A small network was shown many inputs. Here are its activations along a few directions, one row for each input.
Each table varies a few parts of the input and shows all the possible inputs, shuffled.
Descriptions start from the smaller parts, as in this example, which fits no table here: one of 2 separate values, together with either a single point or one of 9 places along a line or (one of 6 places along a line, together with one of 8 places around a ring).
Shared parts are said once, and a part with two or three values counts as separate values.

Other details of the inputs shift rows strongly along two fixed directions, in all tables alike. That doesn't count.

Rows:
x1: -10  -7  4  10  -15  21  -19  20  2  4  -9  3
x2: 7  17  0  -16  11  -26  16  20  -4  -3  7  3
x3: 6  3  -45  -18  11  -7  6  0  11  17  7  -17
x4: -1  -15  19  25  -10  -4  -9  -6  -1  -20  0  7
x5: 3  22  2  -20  10  -15  15  32  -5  -1  6  8
x6: 19  35  -18  -31  24  -57  46  3  1  -3  25  -14
x7: 8  4  -42  -22  17  -2  12  -17  9  16  7  -15
x8: -8  -15  -20  8  -10  30  -21  2  9  9  -7  -4
x9: 2  -11  -10  7  0  3  -8  -7  3  0  -3  -2
x10: 0  -4  12  9  -1  -3  -3  3  -3  -12  -1  9
x11: -5  -2  48  23  -17  -9  -9  25  -11  -22  -4  18
x12: -7  -10  4  11  -10  21  -19  12  1  2  -11  5
x13: -7  -5  -21  -8  -1  31  -8  -16  7  19  -5  -10
x14: 3  -8  9  14  -5  -15  -2  -1  -1  -12  2  2
x15: -8  -5  -27  -5  -6  28  -14  11  10  16  -6  -6
x16: 3  29  31  -16  6  -25  22  32  -14  -10  9  15
x17: -5  -8  22  16  -8  7  -11  7  -4  -14  -6  13
x18: -3  0  22  5  -4  3  2  -11  -6  -7  -1  6
x19: 0  -26  -26  18  -4  14  -15  -26  13  1  -1  -11
x20: 2  -18  -29  6  2  15  -9  -30  11  11  -4  -14
x21: 6  7  -37  -24  14  -1  13  -19  6  22  5  -19
x22: 9  10  -22  -11  8  -22  14  -7  7  6  10  -17
x23: 4  0  40  15  -4  -21  5  -1  -11  -21  0  13
x24: -4  -22  -23  12  -3  26  -19  -18  10  6  -7  -5
x25: 18  36  -12  -41  30  -51  49  -4  -5  2  23  -8
x26: -4  -9  -23  -5  -1  26  -9  -20  7  20  -7  -13
x27: -2  -6  -5  2  0  11  -5  -11  3  2  -2  -1
x28: -7  6  24  0  -6  10  0  3  -8  -2  -3  9
x29: 1  15  -41  -31  12  6  5  25  7  25  1  -10
x30: 4  -11  11  18  -1  -14  -3  -10  0  -14  -1  4
x31: 7  23  30  -11  7  -35  22  20  -13  -12  8  10
x32: 2  25  9  -24  8  -17  20  14  -8  7  6  0
x33: 1  -19  19  30  -11  -11  -10  -12  0  -19  -1  4
x34: 0  -20  1  19  -3  11  -9  -29  5  -7  -4  -1
x35: 3  10  -38  -27  15  5  10  -4  8  20  5  -12
x36: -1  -7  -5  3  -2  11  -8  -8  2  6  -5  -2
x37: -7  -3  28  12  -12  11  -12  11  -7  -5  -9  11
x38: -7  -5  -23  -7  -1  32  -12  -3  7  17  -6  -5
x39: -2  -2  12  9  -6  -4  -3  9  -1  -11  1  6
x40: 4  -2  43  17  -2  -21  11  -20  -11  -25  4  11
x41: -6  -13  1  15  -12  12  -17  5  3  -1  -6  0
x42: -1  -9  -9  5  -1  7  -10  0  3  3  -4  0
x43: -7  -3  34  12  -13  11  -8  -2  -9  -5  -8  8
x44: 8  13  -3  -10  10  -30  18  9  -1  -8  13  0
x45: 1  -14  45  34  -9  -16  -5  -8  -9  -35  -1  19
x46: 8  1  -38  -18  15  -4  13  -30  9  19  6  -21
x47: 3  28  31  -16  4  -27  20  35  -14  -7  5  13
x48: -14  -7  -11  -2  -11  49  -19  -3  5  22  -12  -4
x49: -13  -2  15  3  -14  31  -15  9  -5  11  -12  3
x50: -4  1  15  5  -4  4  -5  16  -3  -8  -3  12
Each input here is: one of 2 separate values, together with either a single point or (one of 4 places along a line, together with one of 6 places along a line).
Question: The inputs of x29 and x5 match in every part but the choice among 2 separate values. If x1 is changed in the same way as x29 into x5, which row does it become?
Answer: x15
Question: The inputs of x19 and x33 match in every part but the choice among 2 separate values. If x25 is changed in the same way as x19 into x33, which row does it become?
Answer: x21
Question: Which other rows does x42 become when the place on the line of 4 takes its other values? List them by row number.
Answer: x3, x26, x36
Question: Which other rows does x12 become when the place on the line of 4 takes its other values? List them by row number.
Answer: x11, x32, x37
Question: Which other rows does x26 become when the choice among 2 separate values takes its other values? List them by row number.
Answer: x18
Question: Which other rows does x10 become when the choice among 2 separate values takes its other values? List them by row number.
Answer: x42

Rows:
x51: 11  3  -34  -14  16  -21  12  -4  8  6  10  -13
x52: 6  15  26  1  2  -35  14  26  -10  -21  9  12
x53: 13  30  5  -25  14  -48  33  14  -8  0  15  -5
x54: -5  -5  12  13  -11  6  -11  13  -1  -7  -4  5
x55: -6  -1  17  3  -7  15  -7  8  -5  1  -7  8
x56: -3  -9  11  11  -3  11  -8  -8  -2  -9  -4  8
x57: 4  4  -21  -8  7  -11  5  11  5  2  5  -3
x58: 10  16  -28  -23  16  -29  20  4  5  11  12  -14
x59: -6  -12  14  18  -16  11  -15  -4  -1  -4  -7  0
x60: -15  -33  0  30  -20  50  -39  -9  7  -1  -18  7
x61: 2  16  -29  -28  13  -1  13  11  5  16  7  -8
x62: 3  17  -29  -31  16  -1  16  -4  2  22  5  -11
x63: 1  12  36  4  -4  -23  7  24  -12  -14  1  12
x64: 5  9  -60  -33  17  8  13  -18  14  32  7  -27
x65: 2  6  -8  -11  4  0  9  -13  0  13  0  -10
x66: 1  8  -15  -11  2  -3  3  14  2  9  2  -6
x67: -1  -18  -57  -3  4  25  -17  -8  19  21  -4  -16
x68: -1  14  41  1  -3  -15  8  22  -14  -14  1  17
x69: 6  7  38  10  1  -30  14  -1  -11  -25  7  13
x70: -1  -20  -51  2  0  26  -18  -20  19  21  -5  -20
x71: 3  5  -15  -8  2  -9  5  1  4  7  5  -10
x72: 1  13  40  1  0  -19  13  8  -13  -17  4  14
x73: 3  12  40  4  -3  -24  16  1  -12  -17  5  9
x74: 3  4  -15  -12  10  -7  7  6  2  1  6  3
x75: -5  -1  21  4  -6  13  -5  -6  -7  1  -8  6
x76: -6  -30  -6  25  -10  28  -22  -30  7  -1  -9  -2
x77: -10  -33  3  29  -13  42  -32  -25  4  -3  -16  6
x78: -2  -3  15  8  -2  8  -4  -5  -4  -7  -4  8
x79: -9  -11  24  19  -13  18  -17  7  -2  -10  -8  13
x80: -6  -15  24  24  -14  14  -14  -15  -2  -11  -7  5
Question: The inputs of x67 and x74 match in every part but one. If x54 is changed in the same way as x67 into x74, which row does it become?
Answer: x61
Question: What is each input in this table made of?
Answer: one of 5 places around a ring, together with one of 6 places along a line
Question: Which other rows does x64 become when the place on the line of 6 takes its other values? List them by row number.
Answer: x65, x69, x73, x76, x80
Question: Which other rows does x79 become when the place on the ring of 5 takes its other values? List them by row number.
Answer: x52, x58, x78, x80
Question: Which other rows does x77 become when the place on the line of 6 takes its other values? List them by row number.
Answer: x56, x62, x72, x75, x78

Rows:
x81: -5  -17  19  23  -13  6  -11  -19  0  -11  0  2
x82: -7  -7  43  22  -19  8  -12  2  -10  -13  -9  11
x83: -9  -18  -5  14  -10  36  -24  -9  8  7  -16  -3
x84: 5  -5  -41  -10  8  -4  4  -15  11  14  7  -20
x85: -1  -2  -48  -19  6  17  -4  0  11  27  0  -15
x86: 3  -21  -43  1  3  20  -17  -29  12  19  -7  -17
x87: 5  18  -11  -25  16  -14  20  11  -3  5  10  2
x88: -5  -22  26  32  -12  15  -18  -25  -2  -16  -11  10
x89: 7  18  -30  -28  13  -16  16  11  4  18  8  -13
x90: -3  -21  37  31  -12  3  -16  -20  -8  -19  -8  12
x91: -1  -19  -20  12  1  19  -12  -25  11  4  -8  -5
x92: -1  4  26  6  -3  -5  1  11  -6  -12  -2  12
x93: 13  6  27  7  7  -38  16  2  -11  -24  7  10
x94: 9  11  -22  -15  14  -25  23  -6  7  -1  13  -9
x95: 7  12  37  6  1  -38  22  -1  -11  -28  14  11
x96: -1  3  -38  -20  8  6  2  6  7  21  3  -9
x97: -1  4  -38  -21  10  18  1  -3  7  21  2  -10
x98: -9  -14  25  18  -17  22  -15  -1  -3  -2  -10  8
x99: -6  -8  -18  -3  -2  30  -12  -7  5  14  -5  -7
x100: 9  6  4  0  6  -31  17  0  -1  -15  12  -2
x101: -8  -10  37  20  -11  9  -13  12  -7  -18  -7  20
x102: -3  -8  -24  3  -4  25  -17  -2  8  12  -6  -10
x103: 4  16  23  -3  3  -27  13  24  -9  -16  7  13
x104: 3  15  2  -12  8  -12  10  15  -2  -4  4  6
x105: 3  13  4  -8  7  -19  11  21  -4  -7  8  8
x106: -10  -21  -19  10  -14  51  -28  -19  10  18  -16  -9
x107: 10  31  10  -22  12  -47  30  21  -8  -4  11  0
x108: -6  -1  15  3  -5  4  -3  6  -5  -1  -2  7
x109: 8  19  -30  -24  16  -15  16  8  6  14  7  -13
x110: 3  5  -23  -12  5  3  1  7  6  11  1  -8
x111: -6  -4  48  26  -17  6  -12  8  -10  -22  -7  17
x112: -10  -16  0  12  -12  31  -19  -11  2  10  -12  -4
x113: 2  11  5  -6  0  -13  6  11  -4  0  2  -2
x114: -3  4  18  4  -4  3  0  -1  -5  -5  -4  4
x115: 5  19  5  -23  12  -27  25  17  -8  1  12  5
Question: The inputs of x87 and x115 match in every part but one. If x95 is changed in the same way as x87 into x115, which row does it become?
Answer: x81
Question: What is each input in this table made of?
Answer: one of 5 places around a ring, together with either one of 2 separate values or one of 5 places along a line
Question: Which other rows does x81 become when the choice among 2 separate values takes its other values? List them by row number.
Answer: x90
